These are the activations of a small neural network, seen along a few directions. Each row is one input.
Each table varies a few parts of the input and shows all the possible inputs, shuffled.
A made-up example of a description, with smaller parts first: one of 2 separate values, together with either a single point or one of 11 places along a line or (one of 6 places along a line, together with one of 8 places around a ring).
Shared parts are said once, and a part with two or three values counts as separate values.

Other details of the inputs shift rows strongly along two fixed directions, in all tables alike. That doesn't count.

Table:
row 1: -15  -26  10  30  10  58  -38  9  21  21  -37  -15  2
row 2: 40  -16  -23  -17  -12  -57  40  -2  -7  -14  41  52  -32
row 3: 59  8  -11  -12  -32  -60  74  79  -45  11  33  59  -68
row 4: -10  62  -20  -13  -22  -53  20  -11  -32  -18  54  28  3
row 5: 11  13  -41  -12  -8  -80  8  -78  -8  -34  72  58  16
row 6: 89  -7  27  -59  -18  -48  91  90  -40  12  7  6  -67
row 7: 32  24  -21  0  -24  -61  33  13  -39  -7  41  57  -24
row 8: 25  -89  33  16  14  68  2  77  22  24  -69  -16  -66
row 9: -24  -46  -3  14  28  45  -47  -56  51  -4  -20  -19  24
row 10: -53  -2  -11  23  8  31  -81  -107  33  -18  21  -5  50
row 11: 13  32  11  -35  -5  -16  3  -27  -1  3  32  -19  18
row 12: -37  -9  14  26  21  57  -18  29  14  11  -76  -53  32
row 13: -49  -35  4  31  21  62  -86  -83  38  -12  -19  -21  40
row 14: 1  -35  29  15  9  58  29  110  7  30  -92  -47  -21
row 15: 21  13  23  -33  3  -2  8  1  5  12  5  -30  4
row 16: -74  72  -23  14  4  -4  -60  -98  3  -21  42  -10  73
row 17: -26  83  -31  0  -12  -72  23  -26  -28  -16  35  16  45
row 18: -5  -42  33  13  15  74  -2  81  5  20  -70  -42  -30
Description of these inputs: one of 3 separate values, together with either a single point or one of 5 places along a line.
Question: Changing only the choice among 3 separate values turns row 6 into row 15. The same change can be made to row 5. Which row results?
Answer: row 9
Question: List by row number the other rows that have the choice among 3 separate values in common with row 2.
Answer: row 3, row 4, row 10, row 11, row 14
Question: Which other rows does row 9 become when the place on the line of 5 takes its other values? List them by row number.
Answer: row 1, row 8, row 16, row 17

Table:
row 19: 82  18  29  -53  -38  -60  74  80  -76  -1  29  31  -64
row 20: -4  102  -21  -20  -12  -77  30  -24  -55  -22  72  25  31
row 21: -17  46  -52  43  -17  -49  -14  -35  -41  -12  39  53  40
row 22: -5  -69  33  23  4  74  -23  79  8  11  -54  7  -81
row 23: -12  21  29  -6  11  49  -54  -27  7  8  -13  -43  22
row 24: -18  67  -7  -19  -3  -49  -28  -118  -7  -13  70  -2  46
row 25: -47  -3  -22  34  3  20  -17  24  -16  -19  -3  13  -22
row 26: 1  18  -53  38  -12  -63  26  1  -17  -8  -13  47  17
row 27: 46  -12  22  -15  2  2  28  43  18  34  -10  -18  -50
row 28: -52  23  4  15  -7  48  -21  8  16  7  -5  -31  43
row 29: -74  4  2  27  11  65  -30  -21  52  12  -52  -51  72
row 30: 82  -17  42  -34  -21  -37  70  70  -40  0  -6  -2  -71
row 31: -68  -79  -9  26  40  81  -97  -96  66  -32  -11  -11  23
row 32: 67  -67  -24  1  -4  -44  38  12  -6  -2  18  74  -33
row 33: -25  52  4  -6  -6  -19  -9  -22  -41  -25  23  -16  51
row 34: 8  -37  5  -31  28  26  -35  -56  29  -1  -8  -35  24
row 35: -28  5  -21  21  -6  -24  -22  -60  1  -28  54  37  -28
row 36: -5  -62  7  -19  9  59  -19  -29  58  10  -8  -27  18
row 37: 40  -48  35  -7  -13  41  41  78  25  37  -28  -23  -59
row 38: 53  -102  40  -37  23  55  18  48  17  3  -65  -49  -37
row 39: -40  11  16  6  27  32  -9  1  15  8  -61  -47  42
row 40: 47  21  2  -35  -46  -27  57  68  -29  16  41  31  -48
row 41: -39  33  -9  10  21  8  -7  -4  29  10  -34  -38  43
row 42: -23  71  -20  -7  0  -38  5  -4  -18  9  38  -2  31
row 43: -12  -9  -6  47  -10  37  -72  -44  10  12  -13  23  32
row 44: 22  24  -32  -40  11  -67  -3  -82  23  -17  71  21  24
row 45: 44  -15  43  -20  5  36  20  95  5  45  -35  -18  -56
row 46: -4  73  -25  -25  -18  -109  55  -20  -53  -39  37  18  36
row 47: 9  -50  8  60  13  43  -45  -21  32  13  -34  7  0
row 48: -28  -20  -21  23  4  -12  41  57  -9  -16  -38  26  -46
Question: Changing only one part turns row 30 into row 33. The same change can be made to row 24. Which row results?
Answer: row 20
Question: Describe the family of inputs behind these rows.
Answer: one of 5 places along a line, together with either one of 2 separate values or one of 4 places along a line
Question: Which other rows does row 22 become when the choice among 2 separate values takes its other values? List them by row number.
Answer: row 43
Question: Which other rows does row 45 become when the place on the line of 4 takes its other values? List them by row number.
Answer: row 19, row 23, row 40
Question: Which other rows does row 43 become when the place on the line of 5 takes its other values? List them by row number.
Answer: row 21, row 26, row 32, row 47
